A small network was shown many inputs. Here are its activations along a few directions, one row for each input.
In each table, some parts of the input vary, and every possible input appears once, in random order.
A made-up example of a description, with smaller parts first: one of 3 separate values, together with either a single point or one of 11 places around a ring or (one of 4 places along a line, together with one of 5 places around a ring).
Shared parts are said once, and a part with two or three values counts as separate values.

Other details of the inputs vary at random and push rows far along two fixed directions, the same in every table; ignore that.

Rows:
x1: [ -9 -38 -38  16  20  -3  10  10  -4  -3  -1   1]
x2: [  3  27  39 -15 -12   3  -1  -5   5   4  -4  -2]
x3: [ 11  25 -19 -24 -39 -14  -4  10 -15 -10 -14  -3]
x4: [ 15  24 -19 -24 -42 -14  -1  -9 -10 -10 -10   0]
x5: [ -2   4  33   5  18  11 -16   3  -5  -6   5  -5]
x6: [  4  -1 -31  -2 -14   2  14   8   3  15  14   6]
x7: [  1 -39 -36  17  16 -12   8  -7   9   1   2   9]
x8: [ -9 -17 -33   8  -5 -21  -6  -6 -14   0  -2   3]
x9: [-19 -16 -31   7  -8 -19   9   2   3   3  -4   4]
x10: [  1 -35  14  30  52  12  13  -4  19   4  10   0]
x11: [-10  -8  27   8  24  17  -7   6  -2   0   2  -4]
x12: [ 1 -2 20  8 29 20  2  6 10 -3  0 -7]
x13: [ -8 -21 -32   5 -10 -21  -4 -12  -6  -2   1   3]
x14: [-1  9 27  4  9 22 -1  3  7 19 23  1]
x15: [-10   7  31   1  19  15  -6   3   5   1   1  -7]
x16: [ 15  25 -20 -19 -38 -14  -4  -2 -16  -7 -14  -1]
x17: [  7  24  36 -14 -10   5 -11 -11   4   0  -1   4]
x18: [ 10  32  32 -10 -10  14   4   3   9  -6  -8  -3]
Description of these inputs: one of 2 separate values, together with either a single point or one of 8 places around a ring.
Question: Changing only the choice among 2 separate values turns x18 into x9. The same change can be made to x10. Which row results?
Answer: x2
Question: Which other rows does x17 become when the choice among 2 separate values takes its other values? List them by row number.
Answer: x7

Rows:
x19: [-12  11  42  -4  12  25  -1  11   4   4   6 -10]
x20: [  4  10  46  -8  14   5 -23   6  -5 -22 -18  -5]
x21: [  7 -22  -4  21  37   5  17  -3  25  -3  -5  -2]
x22: [ -3  -7 -27   1 -10 -10  -4   9  -9  15  10   2]
x23: [  1 -24   4   9  25  -1   6  -1  10  11  12  12]
x24: [ 25  35  12 -24 -38  -1   4 -11   2  -6  -6   5]
x25: [ 13  -2 -33  -1 -21  -2   1   1 -14  -3   6   3]
x26: [ -3  -4 -28  -9 -17  -4   5  15 -15   9  -3   4]
x27: [  6  28  22 -31 -29 -15 -18   4 -11 -24 -30  -1]
x28: [ 15  -5 -28  -3 -22 -10   7  -9  -2  -3   3   9]
x29: [-12  -7 -20 -15 -19 -16  16   3   4   3  -5   3]
x30: [ -7  -1 -18   7 -15 -34  -9 -11 -23 -16 -18  -5]
x31: [17 19 31  2 22 23  7  3 15 -8 -6 -9]
x32: [ 9 20 40 -4  5 13 -9 -1  4 13 12  1]
x33: [ -8 -31  11  35  36 -19  -7 -20  -5 -14  -6  -4]
x34: [-21 -15 -18  -6 -15 -13  14   4   8   8  -5   0]
x35: [-12  39  19 -18 -32  -3  -4  -4   5   5   1   2]
x36: [-12  10  43  -4  12  22   1   8   8   4   4  -8]
x37: [-14  20  39   7  12  20 -10   1   6   6  15  -2]
x38: [ -2 -26   5  10  22   3  11  -1  10  12   3   9]
x39: [ -1  23  41  -1   3  13 -10  -4   7  11  15  -3]
x40: [ 10 -26  -7  26  31  18   0   1  -1  -1  16  -1]
x41: [-13  17  44   5   9  12  -4  -9  18   8  10   2]
x42: [-16  22  43  -3   2  18  -2  -2  10   9   1   0]
x43: [  0  36  19 -20 -32  -5  -6  -5   3  10   5   0]
x44: [-30 -23   2  24  29  12   2   5   6  12  10   0]
x45: [  0  31  19 -18 -31  -8  -3  -8   7  11   4   1]
x46: [ 12 -20  -3  19  22  10   4  -6   6  -2  11   3]
x47: [ 10   2 -30  -5 -14 -11  15   0   8  -5 -12   1]
x48: [-14  19  41   6  11  17  -8  -2  10   6  13   0]
x49: [-21 -11 -17  -8 -15 -10  12   7   4   7  -4  -1]
x50: [-14 -23   2   8  24   7  10   7   5   4   8  -1]
x51: [ 10  -3 -29   0  -8  -6  11   1   3  -4  -5   1]
x52: [ -3 -13 -21 -15 -15 -25 -16 -26  -9  -8 -11   2]
x53: [ 20  33  10 -20 -23   0  11  -4  11  -7 -15  -2]
x54: [  6  26  13 -28 -23   0 -32 -12 -24 -11  -9  -9]
x55: [ -2 -21   4  15  21  -1   0  -4  10  16  14   6]
x56: [ 9 11 44  0 11 10 -5 -8 13 14 11  4]
x57: [ 12  -2 -29  -4 -18 -11  11  -5   3  -4  -4   5]
x58: [ -7  -9 -23  -9 -11 -20 -18  16 -21 -19 -23  -3]
x59: [ 18  26  29  -2  13  28  -1   8   3  -7  -2 -10]
x60: [ -8  -5 -19  14  -7 -26 -14  -4 -29 -14 -13 -10]
x61: [ 11  30  14 -26 -23   0  -2   6  -7   5   1   8]
x62: [ -5 -20 -23  -8  -4 -21 -18 -22 -11  -8  -8   1]
x63: [ -9 -36   4  18  39  -3 -18  10  -6 -18 -11  -3]
x64: [ -1 -29   2  15  33   3   4   2   8  10  15  11]
x65: [ 13  -8 -27   2 -15  -5   5  -6  -4  -3   6   7]
x66: [ -5 -15 -24  -9  -6 -15 -22 -15 -19  -8  -6  -3]
x67: [  9 -26  -4  24  33  12   7  -4   9  -2  10   2]
x68: [21 13 33  5 14 27 -4 -3  2 -5 11 -2]
x69: [ 11  20  36  -9  11  22 -10  12  -7   6  13   2]
x70: [-24   7 -28   0 -21 -10  -3   8  -7   8   7   1]
x71: [ 14 -24   1  19  18   5   6 -15  11  -1  12   8]
x72: [-15  -7 -25  -9  -9  -3   8  16 -10   3   2  -3]
x73: [ -5 -13 -16 -11 -14 -31  -9   2  -6 -20 -27   4]
x74: [ -7 -21  10  29  26 -19  -9 -17 -10 -15  -8  -5]
x75: [-28  -6 -22   2 -13  -9   6   4   0  11  -2   3]
x76: [ -5 -16 -23  -9  -6 -18 -20 -19 -15  -8  -7  -1]
x77: [ 16  22  27   2  23  29   2  11   7  -7  -4 -13]
x78: [  9 -27  -2  22  33   6  13  -8  19  -2   4   2]
x79: [  2  31  19  -5 -20 -17 -18  -9 -27 -18 -18 -11]
x80: [ -2  39  14 -17 -31   3 -12   5  -8  10   9  -6]
x81: [  0  -6 -25  -7  -8 -10   2  11  -9   8   6   9]
x82: [ -3 -19   0  17  22   4  -5   3   2  16  17   3]
x83: [ 22  11  37   4  13  22   0 -10   9  -5   8   2]
x84: [-14  -3 -25 -13 -16  -8  10  13  -8   2  -1  -1]
x85: [-28 -26   7  22  25   4   7  -4  17  14   5   4]
x86: [  6  -1 -35   1  -1  -5  14   9   4  -6 -12  -5]
x87: [  7 -22  -6  22  37  11  11   1  14  -3   2  -3]
x88: [  7 -14  -5  16  30   7  15   1  19  -4  -5  -4]
x89: [-13 -10 -19 -10 -11 -11  15   6   2   3  -2   2]
x90: [ 10  -3 -32   2 -10   0   5   6  -8  -3   1  -1]
x91: [ 22  40   9 -25 -33   1   6  -3   3  -8 -12  -1]
x92: [  7  -3 -34   1  -4  -4  12   7   2  -5  -7  -3]
x93: [  9  29  19 -27 -29   2   4   3  -3   7  -9   5]
x94: [-24 -28   0  17  29  15   4  16   1   8  11  -9]
x95: [ -4 -23   0  12  24  11   4   9  -2  11   7   4]
x96: [ 12  -7 -24   0 -13 -11  13  -8   8  -3  -4   6]
x97: [ 10  -7 -32   3  -8  -4   7   2  -3  -4   0   2]
x98: [-28   3 -26  -2 -21  -5   1  12  -9  10  -2  -1]
x99: [ 12 -10 -31   4 -12  -3   3  -3  -8  -3   8   5]
x100: [ 7 10 41 -4 15 22  0  5  2  8  4  2]
x101: [ -1  38  15 -18 -31   0 -10   2  -4   9   7  -4]
x102: [  8  -5 -33   2  -6  -4   9   4  -1  -4  -3  -1]
x103: [  9   3 -35  -3 -15  -3   7   8  -7  -5  -4  -3]
Question: Changing only one part turns x97 into x67. The same change can be made to x102. Which row results?
Answer: x51
Question: Changing only one part turns x37 into x41. The same change can be made to x19. Which row results?
Answer: x34
Question: What is each input in this table made of?
Answer: one of 5 places along a line, together with either one of 3 separate values or one of 6 places along a line or one of 8 places around a ring
Question: Which other rows does x47 become when the place on the line of 5 takes its other values? List them by row number.
Answer: x53, x59, x87, x92
Question: Which other rows does x60 become when the choice among 3 separate values takes its other values? List them by row number.
Answer: x54, x58
Question: A walk changes only the place on the line of 6. It starts at x71 and steps to x24. List the rest of the walk in order.
Answer: x96, x78, x53, x21
Question: Which other rows does x28 become when the place on the line of 6 takes its other values? List them by row number.
Answer: x47, x57, x83, x88, x91
Question: Which other rows does x55 become when the place on the line of 5 takes its other values? List them by row number.
Answer: x22, x32, x56, x82
Question: Which other rows does x70 become when the place on the ring of 8 takes its other values? List them by row number.
Answer: x22, x26, x69, x72, x80, x94, x98

Rows:
x104: [  9  30  18  -9 -15   8   6  -1   8   0  -2  -2]
x105: [  0  -5  35   1  15   6 -17 -14   2  -5   8  -8]
x106: [  2 -37 -22  15  25   0  15  -4  18   2   3   5]
x107: [  6  40  14 -27 -36   2  -1  10  -6   7  -1   2]
x108: [ -8   2 -27 -15 -22 -27   6   5 -18  -1 -14  -2]
x109: [ 5 25 23 -3 -4 13  4 -1  9  3  3 -2]
x110: [ 17  29  19 -10 -14   6  10  -4  13  -3  -6  -1]
x111: [-12  -8 -23  11  -1  -3   8   3   4   9   7   1]
x112: [-14 -19 -17  -2   8 -11   4  -4  -8  -1  -7  -5]
x113: [  4   7  25  -4   9   0 -24 -18  -3  -4  -7   0]
x114: [14  6 22  0 11 10  7  4 11  3  3  4]
x115: [ -8 -12 -21   6 -13 -24  -6 -11  -5  -4   1  -5]
x116: [ 12 -37 -29  20  26   8   1  -9  -6  -5  11   1]
x117: [ 29  43   5 -17 -34   7  -4  -8 -15 -12  -4  -5]
x118: [  5  23  17 -19  -5   5 -17   3  -6 -21 -14  -7]
x119: [-17  -2 -29   5 -13  -6   6   6  -1  12   7   0]
x120: [ -3  28  16  -6 -13  11   0   4   2   7   6  -3]
x121: [  2 -16 -29  -4  -5  -7  13  -2  10   2  -2   5]
x122: [  1   5  23  12  28  10 -13   2   1 -19  -4  -8]
x123: [ -4 -11 -28  -6 -10  -6   9   1   5   6   1   4]
x124: [  3 -11  34  18  49  15 -16   8   0 -16   1  -5]
x125: [-19 -28 -18  13  19   8   2   5   5  14  15   2]
x126: [  1   5 -32 -13 -29 -17  10   9  -3   7  -3   7]
x127: [ 1 11 21 -8  3 18  0  0  8  5  6  0]
x128: [10  5 30  4 19 16  4  4 10  5  7  2]
x129: [ 19 -16 -27  10   4  -3   1   0 -15  -4   6   3]
x130: [  1 -11  33  18  39  23   1   6  11  10  17   1]
x131: [-12  -5 -24 -14 -33 -21   0  -7 -11  -6 -10  10]
x132: [ -8   6 -32 -13 -31 -15   5  13  -8  12   2   5]
x133: [ 7  4 20 -5 10 17  3 -3 12  2  4  1]
x134: [-4 11 21 -8  3 19 -4  3  4  9 10 -1]
x135: [-1  5 23 13 18 18  4  0 11  6 11 -3]
x136: [-18 -31 -17  23  29 -10   9  -4  -3   0  -1  -6]
x137: [ -7   1  37  14  13   9  -5 -10   1  -7   3   4]
x138: [ -2 -17 -23   6  -1 -28 -14  -9 -11   1  -9   7]
x139: [ -6 -12 -26  11  -2 -25 -12 -16  -7  -2  -9   2]
x140: [  2 -16  38  20  42  22  -7  11   0  -6  -4  -8]
x141: [-10 -35 -14  15  24   4  -1   6  -1  -7 -10  -7]
x142: [  0  16  29 -11 -17  -3  -6  -2 -10  -6  -4   9]
x143: [  0  41  14 -27 -36   4  -4  13  -9  10   2   1]
x144: [ -6   3 -31  -5 -29 -16   3   8 -11 -10 -23  -8]
x145: [ 15  44  12 -22 -35   0   8  -2   6  -3  -9  -1]
x146: [  7 -30 -15  17  24  -4  15   3  14   4   4   7]
x147: [-11 -10 -29  -5 -11  -4   6   4   1   9   4   3]
x148: [ -4 -17 -18   1 -11 -26  -8  -4  -9  -2   2   0]
Question: Changing only one part turns x106 into x146. The same change can be made to x121. Which row results?
Answer: x114
Question: What is each input in this table made of?
Answer: one of 3 separate values, together with either a single point or one of 6 places along a line or one of 8 places along a line
Question: A walk changes only the place on the line of 6. It starts at x122 and steps to x144. List the rest of the walk in order.
Answer: x136, x137, x115, x139
Question: Which other rows does x124 become when the place on the line of 6 takes its other values? List them by row number.
Answer: x108, x138, x140, x142, x148

Rows:
x149: [  2  35  40 -18 -17  21   0   8   6  10   3  -5]
x150: [-25  13 -18 -24 -42 -29 -14   5 -16   0 -15   1]
x151: [-16  24  48  -5  11  24  -4   8  10  17  14  -3]
x152: [ 21  16  -4  -8  -9  -7  -4  -2  -9 -19 -20  -5]
x153: [-13  -4  43  12  25  10 -18   0  -5  -1   2  -5]
x154: [  5 -29  -3  20  30   0  -5  -1  -5  -8  -6  -2]
x155: [ 15  15 -31 -22 -37 -22  -2  -1 -16 -17 -25  -2]
x156: [ 11 -11  13  13  10 -12 -14 -33   0   2  13   6]
x157: [-14 -46  -8  28  43  -2  -6  -3  -1  -6   3  -2]
x158: [-25 -41 -11  27  36  10   8   9  12  20  20   2]
x159: [-19 -42 -20  24  22  -8 -10   0  -8  -3   3  -2]
x160: [ -6 -11 -38  -3 -16 -25   1  -1 -12 -11 -16  -1]
x161: [ 10  17 -26 -19 -51 -23  10 -21   9  12   7  16]
x162: [27 26 33 -2 19 34  5  4 13 -9 10 -3]
x163: [ -3  -6 -44  -3 -20 -13  19   9   0   6  -2   3]
x164: [ 26  39  34 -16 -12  22   9   7  10  -3  -4  -4]
x165: [-12 -18 -32   4   2  -2  14   7   5   9   8   3]
x166: [15 23 23 -7  6 22  9  5  7  0  6  0]
Question: What is each input in this table made of?
Answer: one of 2 separate values, together with either a single point or one of 8 places along a line
Question: Which other rows does x156 become when the choice among 2 separate values takes its other values? List them by row number.
Answer: x161

Rows:
x167: [ -9  -6  49  19  41  15 -23  -3  -9 -11   1 -12]
x168: [ -4  27  47 -11   3  23  -6  11   2   7   6  -4]
x169: [ 17  23  44  -7   6  17 -16 -10  -4  -7   2  -2]
x170: [  0 -34 -27  31  32  14  25   7  19   8  15   1]
x171: [-17 -32  20  23  48  17  -5   6   5   6  12  -3]
x172: [ 15  -4  41  16  44  23  -7  -4   7 -14  -3  -7]
x173: [  1 -31 -48  11   5 -10  21   9   7   2   0   5]
x174: [  0  31  25 -13 -17   9   7  -1  11  11   6   2]
x175: [ 18  27  43  -8  -1  10 -22 -12 -10 -14  -3  -4]
x176: [  8 -30  15  24  51  18   3  -1  13  -7   4  -3]
x177: [ -1 -43 -24  27  29  -9  -7  -9  -4  -4   6   3]
x178: [ 21  25  41 -10   8  24   4   4  10  -5  -3  -3]
x179: [ -1  33  23 -12 -18  12   8  -1  14  13   8   0]
x180: [ 10  13 -15 -18 -30  -7   1   0  -5   4   0   5]
x181: [-23 -39 -18  26  33   5   8  13   7  15  16   3]
x182: [ -4  16  -8 -18 -34 -23  -7  -9 -10  -8 -15   1]
x183: [-12  23 -17 -18 -34  -4   7  15  -4  12   0   1]
x184: [19 31 37 -6  5 31 12  6 14  1  5 -3]
x185: [-16 -34 -38   9   2 -23   8  -4   4   6   0   7]
x186: [-13  23 -14 -14 -31   1   8  15   0  13   5  -2]
x187: [  8  -4 -42 -10 -22 -21   7   2  -7 -12 -18   0]
x188: [-24 -45 -21  24  31  -7  -5   4  -5   1   3  -1]
x189: [ 3 25 49 -9  1 17 -1 -3 12  7  5  1]
x190: [ -4 -24 -51  16  -1  -5  18   1   6  17  18   6]
x191: [ 10  12 -16 -19 -28 -10  -1  -3  -7   0  -2   4]
x192: [-10  -4 -31  -6 -27 -34  -6 -10 -12  -8 -15   1]
x193: [ -2 -29 -48  13   1 -11  14   2   2  13  12   9]
x194: [  1  29  26 -14 -17   7   4  -1   9   9   3   3]
x195: [  5  -2 -40 -10 -30 -15   8   2  -5   8   2   8]
x196: [ 13  13 -16 -19 -24  -6   8   5  -1  -7 -14   0]
x197: [  4  -6 -39 -11 -28 -21  -1  -4 -10  -1  -5   5]
x198: [  9 -29  15  30  54  12  -6  -5   5 -15  -2  -6]
x199: [  9  19 -18 -13 -32   0   9   2   0  11   6   5]
x200: [  1  23  29 -16 -14   0  -7  -8   1  -2  -7   0]
x201: [ 17  28  19 -12 -18  -6 -21 -12 -17 -17  -8  -5]
x202: [ 15  19 -18 -14 -27 -20  -6  -3 -15 -21 -25  -6]
x203: [ -4  24  49 -11   5  19 -15   4  -5  -2  -1  -7]
x204: [-10  15  -9 -20 -28  -8  -1  12  -8   5  -5   0]
x205: [-10 -31  22  25  45  12   3  -5  17   9  14   3]
x206: [-23 -45 -15  27  37  -6  -8   2  -7  -2   3  -3]
x207: [ -5  12  -6 -16 -28 -19  -4  -8  -6  -4 -12   2]
x208: [ 12  18 -22 -16 -29  -3  18   9   3   0  -7   3]
x209: [ -9  -6  49  17  41  18 -21  -2  -7  -8   2 -10]
x210: [-16 -34 -42  16  -2 -37  -5 -12 -10  -9 -10   1]
Question: Changing only one part turns x178 into x204. The same change can be made to x184. Which row results?
Answer: x183
Question: Changing only one part turns x200 into x176. The same change can be made to x182. Which row results?
Answer: x172
Question: What is each input in this table made of?
Answer: one of 4 places along a line, together with one of 11 places along a line
